Each row below holds a small network's activations on one input, seen along a few directions.
Each table varies a few parts of the input and shows all the possible inputs, shuffled.
A made-up example of a description, with smaller parts first: one of 6 places along a line, together with either a single point or one of 9 places along a line or (one of 2 separate values, together with one of 5 places around a ring).
Shared parts are said once, and a part with two or three values counts as separate values.

Other details of the inputs shift rows strongly along two fixed directions, in all tables alike. That doesn't count.

Rows:
R1: [-10  10  10 -18  12 -26  -9 -19  12  -6  30 -11  -4 -23]
R2: [ -4  12  17 -26   4 -43  -5 -21  27  -2  51  -8 -31 -47]
R3: [ -2  16  12 -27   3 -41   0 -23  27  -6  56  -4 -22 -51]
R4: [ -4  15  19 -32  13 -41  -9 -21  30 -13  57 -12 -23 -43]
R5: [-18 -19   8  -4   0  14  16 -21 -61  18 -57 -24  40  16]
R6: [-22 -14  -5  -7  -3  26  20 -20 -73  17 -47 -15  36  19]
R7: [ 26   7 -17  46   6  36 -14  44  54 -13 -18  19  -2  34]
R8: [ 29   4 -17  51  -3  32  -9  42  49  -3 -25  22 -12  28]
R9: [-24 -15   2 -17   2  20  13 -21 -65   4 -37 -24  35  17]
R10: [-28  -6   5  -4   1 -19   9 -25 -63  15 -40  -4  34  22]
R11: [ -5   5  19 -38   5 -61   3 -15  19  -7  58  -1 -28 -41]
R12: [ 31   1 -17  42  -7  45 -20  46  41 -14 -11  21  -6  43]
R13: [  0   8  20 -37  11 -20   1  -6  31 -14  45 -17 -20 -43]
R14: [-22 -13  -5 -12  -8  20  21 -22 -67  11 -38 -17  34   8]
R15: [-18 -12   9 -11   0   8  15 -23 -57  18 -49 -24  34   7]
R16: [ 31   9 -18  49   1  36  -5  42  48  -2 -20  26  -6  28]
R17: [-17 -25   3  -9 -13  23   8 -19 -77  18 -51 -22  39  22]
R18: [ 28   2 -19  50   2  36  -7  41  49  -3 -22  26  -9  28]
R19: [-16  10   9 -21  11 -38  -5 -10   5  -9  33   1  -4 -16]
R20: [-13   8  15 -34   9 -53   1 -17  18  -4  59   5 -26 -44]
R21: [-14   7  11 -17   2 -42   0 -11   2  -1  27   5 -14 -20]
R22: [ 10  -1   8 -35  -3 -19   8  -4  20  -8  43 -12 -35 -37]
R23: [ 10  12 -10  31   5   7  -7   6  18   4  -9  17   3  16]
R24: [-23  -6   6  -1   2  -6   6 -36 -62  19 -47 -18  37  16]
R25: [ -1  -5  10 -25 -11  -5  -3  -4  -2   1  26 -11 -18 -27]
R26: [  4   2   8 -31 -13  -9   1  -3  11  -5  44  -8 -19 -39]
R27: [ 11  -7 -15  15  -2  25   3  18  12  -2  -7  11 -10  12]
R28: [ 16  13 -15  42   9   0 -18  34  42 -16   0  32  -5  37]
R29: [  1   0   8 -28  -8  -2   1  -4  -3   3  30  -8 -12 -27]
R30: [ 39  -6 -25  47  -7  36  -4  46  44 -10 -18  23 -18  39]
R31: [-31  -9   3   3   6   2   6 -37 -63  21 -43 -12  40  13]
R32: [-24 -20   3 -14  -8  22   6 -21 -69  18 -35 -17  32   8]
R33: [ 30   9 -21  51  -5  34  -4  41  49  -6 -20  25  -3  25]
R34: [ 32   6 -15  53   2  10 -15  28  50  -5 -13  24 -12  32]
R35: [ -5  -2  10 -31  -4   0  -7  -3   4  -7  30 -14  -7 -19]
R36: [-27 -16  -3 -11   1  26  11 -19 -68   7 -46 -22  41  25]
R37: [-10  16  13 -35   3 -56   4 -18  18  -8  62   5 -22 -48]
R38: [  4  11 -11  27   4  -6  -4  15  12   1  -5  28   3  22]
R39: [ 32  -1 -26  50  -8  39  -7  46  43  -8 -18  26 -21  36]
R40: [  5  -5  10 -30 -10  -8  -1  -4  -1   0  25 -13 -17 -26]
Each input here is: one of 5 places along a line, together with either one of 2 separate values or one of 6 places along a line.
Q: Changing only the place on the line of 5 turns R1 into R19. The same change can be made to R2. Which row results?
A: R21
Q: Changing only the place on the line of 5 turns R6 into R38. The same change can be made to R27. Which row results?
A: R20
Q: Change only the place on the line of 6 in R16. List by row number the other rows that result.
A: R5, R8, R15, R18, R33
Q: List by row number the other rows that have the place on the line of 5 in common with R12.
A: R17, R25, R26, R29, R32, R35, R40
Q: Change only the place on the line of 6 in R31. List by row number the other rows that result.
A: R2, R3, R23, R24, R34

Rows:
R41: [ -5  12  -8  10  17  -7  -1   1  23 -10  12  11  -3   4]
R42: [-14  -6  22 -40  -6 -29  10 -32 -19  14  17 -26 -14 -50]
R43: [ 39  14 -23  51  -4  29 -12  34  61  -7   2  30 -12  18]
R44: [ -2  17   2   4   7  -3  -3   7  26  -4  13   9   3 -10]
R45: [ 13   6   3  -5   2  13  -8   4  24 -14  15 -11  -7  -6]
R46: [ 15  -8 -11  -5  -9  13   3  18   9 -14  10   2 -13  12]
R47: [-11   4  28 -50   8 -37  12 -41  -8   2  27 -38  -6 -54]
R48: [  8   4   2  18   6 -17 -14  -4  21   2   4   8  -7   7]
R49: [ 43   8 -18  49 -12  14 -11  37  61  -8  -6  23 -26  20]
R50: [-14  -7  18 -27  -6 -31   9 -16 -32  12   2  -7   6 -15]
R51: [-16 -10  11 -22  -2 -24  15  -8 -34   5 -12  -5   9  -2]
R52: [ -7  -5  -8   0 -10  11  16 -14 -46  13 -22   0  20   8]
R53: [  0   4  -3   3  15   0 -12   7  20 -19  12   1  -5  13]
R54: [ 10   5   8  12   0 -11 -10   9  23   3   1   7   0   1]
R55: [  5   6   1  12  -2 -25 -10  -3  19  -1  11   8 -18  -1]
R56: [ 32   7  -6  25   3  32 -19  37  69 -16  17  11 -30   4]
R57: [-12 -15  -3   6 -14  34  -2  -4 -44  12 -39 -12  21  19]
R58: [ 17  -8  -1   7  -7   0   3  12  15  10   0   7 -23  -4]
R59: [-23   6  21 -51  10 -20  13 -39 -12   8  34 -27  -7 -64]
R60: [-19   6  13 -48  12 -22  21 -34 -13  -5  29 -27   2 -46]
R61: [-24   3  34 -59  16 -53  13 -30  -6  -4  37 -30  -4 -53]
R62: [-17   1  34 -59  11 -39  11 -41  -4   8  36 -39 -18 -71]
R63: [-24   6   9 -20  -7 -17   7 -19 -31   9   7  -3  15 -23]
R64: [  7   3   6  -2  -2   3 -19  14  19  -7  18   4   0   0]
R65: [-13 -11  -5  -1  -8  16  15 -11 -46  21 -23   0  14   1]
R66: [ 4  7 -4  5 -7 -6  1 16  9  1 16 24 -5 -2]
R67: [ 38  10  -2   4  -4   6 -19  25  72 -20  51   7 -37 -16]
R68: [  7  -3  -6   9   4 -22   1   7  13  -6   4  16 -20  13]
R69: [-18  -4 -11  12  -2   0   5 -15 -48  14 -23  13  21  23]
R70: [  3   8   7  -1   5   7 -15  15  22 -12  10   0   3   3]
R71: [ 24  12  11 -36  -7 -36 -16  28  74 -23  97  13 -59 -47]
R72: [-16  -7  -1   5 -12  18  -8   3 -44   6 -35  -3  33  28]
R73: [-15  -6   1   1   3   6 -15 -18 -36   4 -16  -8  25  21]
R74: [  3   5  -6   4  11  14   8   9  25  -4   5   2  -8 -12]
R75: [ 14   1  -5   0 -14  12  -8   9  14  -9  13  -4 -12  -1]
R76: [-18  -2   4 -18  -8   0  11 -23 -32  15   0 -11   4 -29]
R77: [ 10  -2   2   6  12   4   5  10  27  -2  -7  -7 -12  -6]
R78: [ 13 -11  -7   7 -12  25  -5  21   7   2   1   6 -14  12]
R79: [-24   6  10 -24   7 -28   0 -38 -23   8  24  -7   8 -27]
R80: [-3 16 -7 18 12 -3 -8 -2 23 -4  7 12  0  5]
R81: [-21  -7   7 -10   9  12   1  -2 -33  -5 -26 -14  35  20]
R82: [ 45   5 -11  26  -9  -3  -4  34  63  -8  21  23 -41   3]
R83: [-11 -26 -14  14 -10  46   9   9 -55  10 -60  -4  29  48]
R84: [ 12  -5   3   1  -4  21 -13   9  19  -1  12  -3 -11  -6]
R85: [-25   5   1 -10  -2 -21   2 -29 -31   8   8  -1   9 -13]
R86: [ 11  11  -9   7 -10   2   3   2  18  -2  16   7 -12 -15]
R87: [ -9  -9 -15   5  -7  18  22  -6 -49   7 -37   2  25  22]
R88: [-11  -8   6 -21   6  13   8 -15 -29  -8 -13 -27  21   3]
R89: [  2   8   0   7  10   2 -19   3  20 -13  12   1  -4  10]
R90: [-11 -18   7 -22  -3  -8  20 -13 -33  13 -17 -13  -2 -10]
R91: [22  2  0 16 -2  1 -4  2 22  3 -6 -1 -4  1]
R92: [-15 -13 -10  -1  -4  19  21  -5 -45  14 -31   1  16   9]
R93: [-17 -13   9 -21   8  20   7 -12 -29  -1 -16 -25  16  -2]
R94: [-14 -18 -15  20  -9  35   2  18 -58   5 -65   7  45  64]
R95: [ -2 -18 -15  16 -15  39   3   3 -56  10 -53  -5  33  48]
R96: [  0   5 -15  12   3  -9   3   9   8  -6  12  25 -13  11]
R97: [-20  -6  -8   4  -4   8  16   2 -48   8 -34  12  31  24]
R98: [ 2 12  1  7  0 -4 -7  7 21  1 17 15  3 -9]
R99: [  5  10   2  19  13 -14 -11  -2  26  -3  -2   3  -6   9]
R100: [-12 -19 -27  40  -4  40  -4  12 -63   5 -77  13  43  84]
R101: [ 34  13 -16  71   4  28 -19  53  62  -7 -36  32   2  51]
R102: [ 19  -6  -6   3  -5  -7  11  12  15  -6   0   5 -18   3]
R103: [-13  -8   7 -10   0 -29   4 -24 -36  12  -6  -2   3   3]
R104: [-19   1  25 -38  -6 -43   5 -26 -20   7  20 -17  -1 -39]
R105: [-3 12 -4  8 12  2  3 16 24 -9  4 12  7  3]
R106: [  9   4  -4  10   0  14  -2   3  20   7   9   8  -8 -15]
R107: [-11  -1  23 -49  13 -36  19 -34  -9  -4  22 -37  -5 -46]
R108: [-16  -7  -9  15  -7  15 -13  -8 -45   5 -35  -1  27  38]
R109: [  2   5   1  12  18 -18  -4   1  26 -10   2   2  -9   8]
R110: [ 35  19 -25  55   3  36  -9  37  63 -11 -10  26  -8  26]
R111: [ 15  -2   7   6   0  -1  -5   2  26   8   4  -3 -16 -16]
R112: [  7  -2  -8   4  -4  -4 -15  11   6  -7  18  13 -14  16]
Q: Changing only one part turns R80 into R44. The same change can be made to R69. Which row results?
A: R66
Q: Changing only one part turns R74 into R41. The same change can be made to R78. Which row results?
A: R112
Q: Describe the family of inputs behind these rows.
A: one of 3 separate values, together with one of 4 places along a line, together with one of 6 places along a line
Q: Change only the choice among 3 separate values in R52. List by row number the other rows that result.
A: R82, R95
Q: Change only the place on the line of 6 in R61. List by row number the other rows that result.
A: R50, R51, R54, R101, R104
Q: A walk changes only the place on the line of 6. It starts at R83 and steps to R78. List the rest of the walk in order.
A: R57, R84, R56, R93

Rows:
R113: [ 16   7 -16  68 -10  29 -17  23   6   9 -58  18  16  41]
R114: [  7  20 -18  14  14  -2 -13  24  70 -26  43  21 -21  -6]
R115: [ -4 -15 -19  38  -1  16 -21   8 -13  -2 -19  13  15  42]
R116: [ 20  -9 -24  46  -9  28   8  22 -14   2 -57  20  11  64]
R117: [-19 -10   4 -23 -12  -9  21 -16 -47  23 -10   3  12 -20]
R118: [-11  16   5  -9  11  -8  14 -17  16   0  21  -1 -10 -38]
R119: [ 14   6  10  10   2 -20 -13  12  41 -10   5  -1 -21  -3]
R120: [ 13 -15 -16  45   5  23  -9  14  -6   8 -51  13   6  56]
R121: [-28  -1   4 -11  21  -4  19 -23 -33   3 -27 -19  22  -2]
R122: [ 11  17  -3  29  -3   2 -27  29  40 -11   3  17  -8  28]
R123: [ 29  12  10   7  16 -15  -4  14  65 -14  22   7 -19  -8]
R124: [ -1  -9  18 -51  -9   6  12 -23  -4   1  40 -33 -18 -63]
R125: [ 20  -4  -3   3  -2 -16   6  37  46  -7  25  21 -35  -4]
R126: [ -9 -21  14 -37  -2  20  16 -12 -35   1 -18 -40   9 -12]
R127: [ -4  14  25 -30   8 -29   6 -29   7   8  37 -17  -5 -55]
R128: [-12  -5  -8 -12 -20  -4  16 -29 -54  17 -22  -6  18  -4]
R129: [-24  -7  -3 -18 -12  -7   9 -25 -66   2 -11  -7  29  19]
R130: [-21  -1  15 -45  -5 -24   5  -3 -28  -2  32   8  -1 -22]
R131: [-27   0   7  -7  12   1  -2 -26 -46   8 -25 -15  52  19]
R132: [ 28  10  -8  19  -1  -3 -15  14  52   5  31  23 -42 -10]
R133: [  2  -3   4 -36  -4  16 -10   6   3 -13  36 -26 -10 -22]
Q: Changing only one part turns R131 into R127. The same change can be made to R130. Which row results?
A: R117
Q: Describe the family of inputs behind these rows.
A: one of 3 separate values, together with either a single point or one of 6 places along a line
Q: Change only the choice among 3 separate values in R132. List by row number the other rows that result.
A: R115, R120

Rows:
R134: [ -5   5  -5  12 -10   2   1  -1 -21   8 -20   9  20  13]
R135: [ 32  -1  -3   8 -15  16  -7  31  39  -7  11   6 -27   0]
R136: [ 19   0 -15   4  -6   4   3  28  36 -16  29  20 -34   2]
R137: [-37  -9  23 -46  -2 -22  13 -33 -58  18   0 -22  15 -32]
R138: [ 15   1 -15  44   4   1 -10  19  11   1 -24  26   3  44]
R139: [-20   4   2 -20  -3 -17   9 -29 -35   5  10  -8   8 -18]
R140: [ 18   0  15 -30   3  -7   0  -8  38  -4  40 -23 -30 -50]
R141: [-20 -13  -1 -10  -4   6   4  -9 -44  14 -12   3  16   7]
R142: [-33  -7   4 -15  13  26  -2  -9 -55 -16 -34 -23  53  37]
R143: [ -1  18  16 -30  -2 -39   2 -14  24  -3  51  -6 -19 -52]
R144: [ 15   0 -10  24   0 -16 -11  20  23  -5  11  28 -16  24]
R145: [  4 -19  -1  -4 -23  23   3  10 -30   7 -22  -6   7  17]
R146: [  3  13   5 -10   3 -19   2 -12  14   0  31   3  -7 -27]
R147: [-15   9  25 -49  13 -39   5 -32  27  -1  64 -23 -33 -76]
R148: [-25  -1  21 -43   9 -22   9 -32 -24  13  23 -19  -1 -43]
R149: [  2   5  -7  16   4  11  -4   9  18   1   1   9 -12  -1]
R150: [  1  20  22 -34   3 -43   2 -21  38  -4  57 -11 -21 -65]
R151: [ -9  -7   2 -13  -6   2  17  -1 -32   5 -20  -9  14   3]
R152: [ 10  -7   4   8  -4  25   0   3  -2   8 -30 -20  11   0]
R153: [ 13   2 -11  -1   0   2   6  14  25 -11  19   7 -24  -6]
R154: [-28   5  18 -31   8 -22  14 -51 -41  14   1 -25  28 -34]
R155: [ 10  -4 -22  45  -3   4 -12  22   5  -4 -23  31  -2  50]
R156: [ -9  -6   5  -9   0   5  17  -6 -32   6 -29 -14  19   2]
R157: [ -5  14  20 -28  16 -55  -1 -30  36  -8  50 -11 -32 -48]
R158: [ 12   0  -4  14  10  14   8   9  21  -3 -13  -1   3   2]
R159: [-14  -3   7   5  10  11   4 -14 -17  14 -26  -7  20  -1]
R160: [ 12  -4  12 -21  -9   1   2  -1  10   1  13 -18 -15 -26]
R161: [ 17   6  -8  48  13   0 -11  13  34   1 -26  16   2  31]
R162: [  9   1 -12   9  -6   3  -9  23  30  -7  29  24 -30  -3]
R163: [ 16   3  -5  18  -6 -25 -13  24  33  -8  16  27 -23  13]
R164: [-13  -1   7 -22  12  -5  17 -24 -13   0  -4 -23   4 -24]
R165: [ -9 -17  -8   2 -13  17  15   8 -47   7 -41   2  26  30]
R166: [-41 -13  20 -49   3 -17  14 -44 -73  20  -2 -24  21 -29]
R167: [ 16  -7   1  -3  -3  19  -1   4   7   3   0 -12  -8  -6]
R168: [-26  -2  -3  12  15  37 -20   9 -28  -9 -33  -4  45  46]
R169: [ 17  -9  -8  -6 -16  14  -3  14  15  -7  23   0 -28  -3]
R170: [-13   1  22 -54  -6 -42   3  -8   8  -2  67  -4 -33 -59]
R171: [-21   0  -1 -26 -10 -18   7 -27 -41   4  19  -3   7 -18]
R172: [-10  -4 -12  20 -17  12   3   2 -45  11 -37  15  34  33]
R173: [ -5   6 -14  38   3  24   3  -9 -19  10 -48   2  33  27]
R174: [  7   2  15 -31   5  12 -26  11  33 -36  50 -21 -13 -14]
R175: [ 10  13 -14  30   0  10  -3   6  16  -2  -4  16   0  12]
R176: [ -5 -19   2 -21 -14  15   7  -8 -41   8  -6 -14   6   3]
R177: [13  6 -4 28 -1 13 -7 28 31  2 -8 18 -7 10]
R178: [  2 -12  -7  19  -2  40   2  -8 -24   9 -51 -21  21  20]
R179: [ 19   6 -10  43   9  -4 -10  17  31  -2 -15  23  -5  32]
R180: [ 15   7 -14  34   3 -11 -12  17  32  -8   2  25 -20  24]
R181: [ 16   9   0  39   7 -10 -11  15  42  -1 -16  14  -4  19]
R182: [-24  -4   6 -31  -7 -20  10 -31 -53  10  11  -5  19 -15]
R183: [-15  -2  12   2   4   5   4 -10 -15  14 -27 -10  21  -7]
R184: [  2 -17  -4   2 -12  33   5  -3 -41  12 -38 -11  20  23]
R185: [ 22  -3 -13   5  -5   6   4  31  31 -12  23  21 -24   7]
R186: [ 18   6  -7  30  -1 -17 -12  26  33  -4  -2  25 -14  21]
R187: [ 21  -1  -3  -2  -5  15  -4   8  29  -7  15  -8 -27 -14]
R188: [ -3 -17  -9   4 -12  35   5  -7 -46  10 -40 -14  17  23]
R189: [  3  23  -7   7  11   9 -29  22  44 -28  32  11   7  16]
R190: [  6   3  -4  -7   4  -1   9   2  19  -8  14  -1 -17 -14]
R191: [ -2   1 -17  33  -4  22   0   1 -33  11 -43  16  34  39]
R192: [  0  14  -4  20  18  -3 -33  23  38 -26  10  11   8  42]
R193: [ 13  10 -10  35   7  -9 -10  12  35  -5  -2  18 -15  20]
R194: [ 25   4 -10   8   0   6   3  28  43 -12  19  18 -25   3]
R195: [-46 -10  17 -51   1 -18  16 -48 -73  18   0 -28  16 -32]
R196: [-11  -7   1   8   5  17  17  -6 -32  10 -54 -15  35  14]
R197: [12  1 -4  3  6  7  9 11 17 -4  0  2 -7  1]
R198: [ 19  12   1  24   4 -24 -11  18  47  -6  10  19 -20   6]
Q: Describe the family of inputs behind these rows.
A: one of 5 places along a line, together with either a single point or (one of 3 separate values, together with one of 4 places along a line)
Q: Changing only the place on the line of 5 turns R174 into R142. The same change can be made to R188. Which row results?
A: R153
Q: Changing only the place on the line of 5 turns R196 into R181. The same change can be made to R158. Which row results?
A: R161
Q: List by row number the other rows that have the place on the line of 5 in common with R168.
A: R137, R141, R147, R148, R149, R159, R162, R166, R170, R177, R183, R195
Q: Change only the place on the line of 5 in R190. List by row number the other rows that result.
A: R149, R175, R187, R193
